A small network was shown many inputs. Here are its activations along a few directions, one row for each input.
In each table, some parts of the input vary, and every possible input appears once, in random order.
A made-up example of a description, with smaller parts first: values(2) and (point or ring(9) or (ring(5) and line(6))).
Shared parts are said once, and a part with two or three values counts as separate values.
(in the rows, 128 means zero)

Other details of the inputs shift rows strongly along two fixed directions, in all tables alike. That doesn't count.

Rows:
R1: [ 91 134 125 126 135 120 125 134 137 110 128 130 160 127 119 122 113]
R2: [136 175 178 146 169  83 154  89 146 169 110 138 109 148 124 170 107]
R3: [145 109 118 114 127 132 122 140 123 124 134 123 124 123 139 116 134]
R4: [114 142 126 133 113 139 137 128 129 123 133 121 146 129 125 136 132]
R5: [121  91 198 159 117  91  73 125 140 150 144 157  26 125  99 151 135]
R6: [127  92 129 119  98 145  98 157 121 107 149 132 108 115 126 118 141]
R7: [116 142 120 138 115 138 137 125 133 128 130 122 147 134 119 128 139]
R8: [ 99  61 150 144  64 142  53 164 125  99 166 146  62 110  96 114 159]
R9: [110 146 123 139 113 144 139 124 126 121 123 125 146 128 119 134 129]
R10: [162 131 140 119 172  92 139 109 132 150 111 129 111 135 146 134 111]
R11: [ 55  76  87 159  12 205  68 176 118  69 168 123 133 104  81  88 186]
R12: [ 85 127 198 192 108  93  83 104 152 156 138 155  45 138  75 152 147]
R13: [162 131 144 120 170  92 138 110 129 151 115 129 107 138 143 135 115]
R14: [135 171 158 146 170  85 157  86 143 170 109 124 119 147 130 157 116]
R15: [ 89 130 117 132 135 118 122 130 139 115 127 126 159 129 115 113 121]
R16: [164 112  18  63 107 208 169 174  92  78 130  92 240 114 179  76 135]
R17: [146 112 143 134 139 112 111 124 131 145 127 137  86 127 127 131 127]
R18: [189 158 106  86 187 124 182 118 117 142 101 119 168 134 176 135  92]
R19: [171 138  80  78 152 159 167 144 108 116 116 119 188 121 170 112 109]
R20: [130 171 164 153 174  79 154  78 143 174 105 126 104 146 124 160 115]
R21: [135 165  79 101 137 160 183 126 114 113 114 101 207 130 156 124 118]
R22: [114  81 177 151 104 104  68 135 137 127 147 153  45 118 101 135 138]
R23: [119  73  62 105  63 202  96 184 104  77 155 123 158 100 129  76 160]
R24: [157 202 134 117 189 107 200  90 130 157  93 123 176 152 154 155  94]
Description of these inputs: values(2) and (point or ring(5) or line(6)).
Question: Which other rows does R22 become when the values(2) part takes its other values? List them by row number.
Answer: R10
Question: Start at R9 and move only the ring(5) part, one step at a time. The first step leads to R24. Which rows follow, in order?
Answer: R2, R4, R21

Rows:
R25: [146 138 205 154 193  43 123  76 145 188 107 142  39 140 122 167 104]
R26: [ 98 137  87 115  90 169 147 150 123  89 142 104 204 125 128 109 147]
R27: [119 174 118 134 156 125 160 104 132 142 105 131 166 140 123 130 116]
R28: [158 142 117  98 166 125 155 124 124 139 119 125 150 128 156 132 108]
R29: [ 75  49 147 162  52 149  38 168 131 105 176 146  50 102  81 108 170]
R30: [ 84  59 153 156  47 154  42 168 128  89 170 150  51 101  82 112 167]
R31: [137 100  67  96  89 181 130 166 106  81 138 110 178 121 143  87 142]
R32: [110 164 114 133 140 135 160 113 135 127 108 122 169 134 131 136 111]
R33: [154 136 170 144 176  67 130  91 144 170 108 137  73 139 129 151 115]
R34: [156 125  88  95 128 156 153 144 108 103 123 118 178 123 158 108 120]
R35: [114 165 117 134 142 126 153 115 132 132 121 114 171 143 129 123 129]
R36: [117 172 120 127 150 115 167 107 134 133 112 114 173 139 137 149 105]
R37: [143 179 216 179 169  61 143  61 148 208 106 143  40 152 110 195 119]
R38: [143 119 160 139 143  98 113 124 137 149 130 145  87 139 121 140 125]
R39: [157 137  98  91 140 151 152 147 116 116 123 120 170 122 156 119 114]
R40: [147 125  82  89 134 157 150 143 106 104 123 111 176 120 159 112 123]
R41: [ 87  56 157 157  47 150  41 168 131 103 172 158  57 108  82 113 166]
R42: [158 129  86 100 141 142 148 136 124 126 122 114 171 127 155 112 124]
Question: Describe the family of inputs behind these rows.
Answer: point or ring(5) or (values(2) and ring(6))
Question: Start at R35 and move only the ring(5) part, one step at a time. The first step leads to R27. Which rows follow, in order?
Answer: R32, R36, R26
Question: Which other rows does R33 become when the values(2) part takes its other values? List them by row number.
Answer: R42
